vuga: [137 133  70 140  91 142 110]
suli: [ 69 156 122 157 107 121 150]
runa: [137 121 137 111 134 123 120]
tov: [123 180 154 159 107  99 109]
Rek: [ 94 100 108 123 150 121 107]
vasuv: [ 94 165  93 185 107 121 101]
dorot: [131 119 144 120 104 154 179]
Duk: [116 167  77 190  66 149 150]
Beri: [143 120  69 157 122 157 174]
Nasit: [136 115 140 108 146 122 121]
nemoz: [145 199 111 204 112 100 139]
Ruta: [137 133  70 140  91 142 121]
which: [ 69 156 122 157 107 121 150]
suli
back: [157 122 157  69]
Beri
which: [137 133  70 140  91 142 110]
vuga
step +1: [108 146]
[109 147]
step -1: [121 137 111]
[120 136 110]
back: [157 122 157]
Beri

Nasit: [ 74  55 146 197 107  67 110  48 173  74]
Duk: [ 90  56 124 182 124  77 132  61 157  87]
vasuv: [ 67  60 172 192  63 108  59  62 183  58]
suli: [193 153  51  71 202 109 185 149  53 185]
vuga: [ 81  55 140 185 117  64 132  58 159  70]
tov: [110  56 155 181 124  66  94 103 173  81]
nemoz: [142 137  56 105 185  50 170 135  56 164]
Rek: [ 92 133  93 177 103  66  94 124 136 106]
back: [124  94  66 103]
Rek
step +1: [90 56]
[91 57]

nemoz: [172 105  92 177 128 131 166 140 163 117 120  94 105 152  96 145 114  93
 106 112 106 135 110 151 123 153  96 132 162 152 135  94 145 113  86 161
 109 134 177  84 162 123 158 202 150 135 165 116  91 112 151 129 136 133
 147 174 149 135 171 145 112]
vasuv: [134 124 136 157  94 141 147 134 157 137 114 103 125 122 131  86  95 115
 120 129 152  76 137 169 133 126 124 147 166 120 157 193  96 186 140 182
 137 149  75 183 129 103 135  95  94 131 124 105  86  89 124 158  97 105
 128 173 101 116 160 137 121]
Nasit: [ 99 149 163  99 103 129  95 132  74 121 171 135 138 100 157 110 138 137
 170 153 108 138  82 128 124 102 121 166 112 138 133 189 113 121 158  96
 126 127  50 138 137 141  98 104  82 157  81 130 173 157 104 119 135 157
 116 112 112 105 121  89 114]
back: [ 96 193 157 120]
vasuv
step -1: [ 82 128]
[ 81 127]
which: [ 99 149 163  99 103 129  95 132  74 121 171 135 138 100 157 110 138 137
 170 153 108 138  82 128 124 102 121 166 112 138 133 189 113 121 158  96
 126 127  50 138 137 141  98 104  82 157  81 130 173 157 104 119 135 157
 116 112 112 105 121  89 114]
Nasit
step -1: [152]
[151]

vuga: [128 129 128 128 126 128 127 129 127 128 126 127 128 130 130 128 126 130
 126 129 128 126 126 125 127 129 127 129 127 128 129 130]
dorot: [198 193  62  59 192  59  96 153 202 126 182 105  78  81  74  91 188  65
 134  56 198 158  95 183  91  58 200  72 197 163  56  57]
Nasit: [128 128 128 128 129 128 130 128 129 125 128 129 127 127 128 126 128 128
 129 128 128 126 129 127 129 128 128 128 128 126 127 128]
suli: [129 126 131 128 127 130 128 123 127 127 125 125 128 129 130 128 125 131
 125 129 128 127 127 124 129 130 129 128 129 127 129 129]
Beri: [140 178 111 123 164 120 166 169 155  76 173 165 105  79  79  84 176  85
 175 120 150  82 164 174 157 119 140 121 131  93 109 107]
step +1: [59]
[60]
back: [129 127 129 126 128 128 129 128]
Nasit
step +1: [128]
[129]
step +1: [125]
[126]
back: [128 128 129 127 129 126 128 128 129 128 128 126]
Nasit

dorot: [138 178 172 139 126  84 139 136 104 140 107 108 122  93 117 115 141 132
 133 143 107 149 135 120 146 110  67 127 129 107  98 111 147 127 142 127
 131  92 141 144 149 104 125 154 150 122 130 129 144 129 108 141 154  90
 149 135 108]
Nasit: [138 178 172 139 126  84 139 136 104 140 107 108 122  93 117 115 141 132
 133 143 107 149 135 120 146 110  67 127 129 107  98 111 147 127 142 127
 131  89 133 148 144  99 123 146 152 121 135 121 144 128 110 131 157  96
 144 135 103]
runa: [140 169 173 144 120  80 140 135 112 142 109 107 119  93 117 118 134 125
 133 147 106 156 128 126 149 112  65 129 139 103  99 108 146 127 143 132
 124  97 148 154 150  97 129 161 151 119 131 124 145 127 108 147 148  95
 145 129 108]
step +1: [122]
[123]
step -1: [112]
[111]
step -1: [107]
[106]
step +1: [110]
[111]
back: [122 150 154 125 104 149 144 141  92 131 127 142]
dorot
step -1: [129 107]
[128 106]

Nasit: [ 69 192 124 158]
Duk: [ 77 192 131 172]
tov: [193  75 149 126]
vuga: [ 75 193 130 170]
step +1: [193]
[194]
step -1: [ 75 149]
[ 74 148]
step -1: [149]
[148]
which: [ 75 193 130 170]
vuga

tov: [128 112 143 178 141 128 152 127  86  98 115 126 107  88 138 108 124 152
 117 130 121 129 145 133 133 113 102 137 177 117 134 139 140 128  95 126
 158 112 138 119 158 127 142 143 136 139 180 143 133 115  71]
Duk: [152 117 130 121 129 147 133 155 102  95 142 151 103 138 113 108 124  99
 130 124 133 145 129 121 113 133 125 170  89 117 114 128 139 142 115 117
 132 117 116 133 130 111 186 109 112 137 153 164 131 125 117]
runa: [158  97 144 142 149 146 106 118  94  89 154 144 126 137 164 121 136 132
 117 139 101 126 143 127 129 121 103 126 116  87 175 140 123 107 119  95
 119 114 139 107  96 126 138  82  99 120 155 132 130 139 148]
Nasit: [121 135 168  89 122 127 151 125 138 111 113 130 126 146  90 100 116 122
 130  95 132 126 126 123 128  82 130 104 115 121 141 162  98 137 123 164
 135 156 129  94  72 171  78 125 139 100 147 112 137  97 120]
vuga: [128 112 143 178 141 128 152 127  86  98 115 126 107  88 138 108 124 152
 117 130 121 129 145 133 133 113 102 137 177 117 114 128 139 142 115 117
 132 117 116 133 130 111 186 109 112 137 153 164 131 143 145]
Beri: [133 132  79 156 200 116 111 155 102  95 142 151 103 138 113 108 124  99
 130 124 145 118  90 120 155 126 125 170  89 117 114 128 139 142 115 117
 132 117 116 133 130 111 186 109 112 137 137 123 149 132 127]
which: [128 112 143 178 141 128 152 127  86  98 115 126 107  88 138 108 124 152
 117 130 121 129 145 133 133 113 102 137 177 117 134 139 140 128  95 126
 158 112 138 119 158 127 142 143 136 139 180 143 133 115  71]
tov
which: [152 117 130 121 129 147 133 155 102  95 142 151 103 138 113 108 124  99
 130 124 133 145 129 121 113 133 125 170  89 117 114 128 139 142 115 117
 132 117 116 133 130 111 186 109 112 137 153 164 131 125 117]
Duk
step +1: [123 128  82 130]
[124 129  83 131]
which: [128 112 143 178 141 128 152 127  86  98 115 126 107  88 138 108 124 152
 117 130 121 129 145 133 133 113 102 137 177 117 114 128 139 142 115 117
 132 117 116 133 130 111 186 109 112 137 153 164 131 143 145]
vuga
back: [ 82 138 126  96 107 139 114 119  95]
runa
step -1: [ 90 100 116]
[ 89  99 115]

Ruta: [181  67  64 177  64  81 164 194 191  69]
dorot: [ 67  64 180  64  81 164 167 196  88 183]
nemoz: [181  67  64 177  64  81 164 194 160 182]
step +1: [ 81 164]
[ 82 165]
step -1: [67]
[66]
which: [181  67  64 177  64  81 164 194 191  69]
Ruta
which: [181  67  64 177  64  81 164 194 160 182]
nemoz

Nasit: [138 142 162 116]
dorot: [155  82  63 163]
vasuv: [ 90 136 122 127]
Rek: [116 154 171 114]
step +1: [155  82  63]
[156  83  64]
step -1: [162]
[161]
step +1: [155  82]
[156  83]
step +1: [162]
[163]

Duk: [ 76  67  85 167  72]
tov: [ 83  56  91 188  75]
Ruta: [ 83  56  88 188  75]
Beri: [ 86  78  84 187  89]
vuga: [ 85  60  86 203  86]
suli: [ 80  56  85 173  77]
dorot: [ 61  87  72 157  62]
vasuv: [ 86  83  80 193  83]
Rek: [ 87  84  81 184  86]
back: [85 56 80]
suli
back: [85 56]
suli
back: [ 83 193]
vasuv
back: [ 77 173  85]
suli

Duk: [144 176 135 165 203 167 107  54 139 208]
tov: [ 58  55 205  52 111 149 203 106 190 118]
Beri: [ 59  61 188  74 122 143 197  83 191 123]
step -1: [203]
[202]
step -1: [ 59  61 188  74]
[ 58  60 187  73]

dorot: [124 128 155 154 107 164 136 143  96 124 187 130 130 120 190 117 143 107
 118 143 147 175]
tov: [130 130 120 190 117 143 107 118 144 147 175 116 142 172  71 158 145 145
 148 146 125 112]
Beri: [116 130 139 119  84 137 140 100 117 109 167 145 124  99 181 114 125 127
 119 113 141 143]
step -1: [130]
[129]
step +1: [144]
[145]
step -1: [144]
[143]
step -1: [145 148 146]
[144 147 145]
back: [119 127 125]
Beri
back: [175 147 143 118 107 143 117 190 120 130 130]
dorot

Beri: [141 123  88  84 163 171 161 180 142 149 152 167 162  72]
Duk: [ 73  95 127 159 176 173 166 182 165 172 178 149 173  79]
runa: [161 121 119  99 102 136 116 151 120 137 133 122 106 151]
tov: [ 83 145 179 146 147 115 144 120 125 119 161 149 163  84]
nemoz: [119  99 100 136  93  78 102 114  78 108  86  87  84 161]
dorot: [109  98  74  77 193 165 161 173 176 158 171 173 179  75]
Nasit: [151 107 134  72 155 162 168 152 170 157 150 155 163  75]
step -1: [127 159]
[126 158]
step +1: [161 180 142]
[162 181 143]
back: [166 173 176]
Duk
back: [119 125 120 144 115]
tov
back: [136 102  99 119]
runa
step +1: [119]
[120]
step +1: [159 176]
[160 177]

nemoz: [ 70  72 113 109 205]
vuga: [ 89  86 126 111 157]
Ruta: [125 135 108 158 174]
Nasit: [129 130 109 113  93]
Rek: [161 158 139 122  86]
Duk: [ 89  86 126 111 141]
Beri: [ 62  67 110 137 207]
dorot: [ 85  85 141 140 200]
step -1: [129]
[128]
which: [129 130 109 113  93]
Nasit
step -1: [158]
[157]

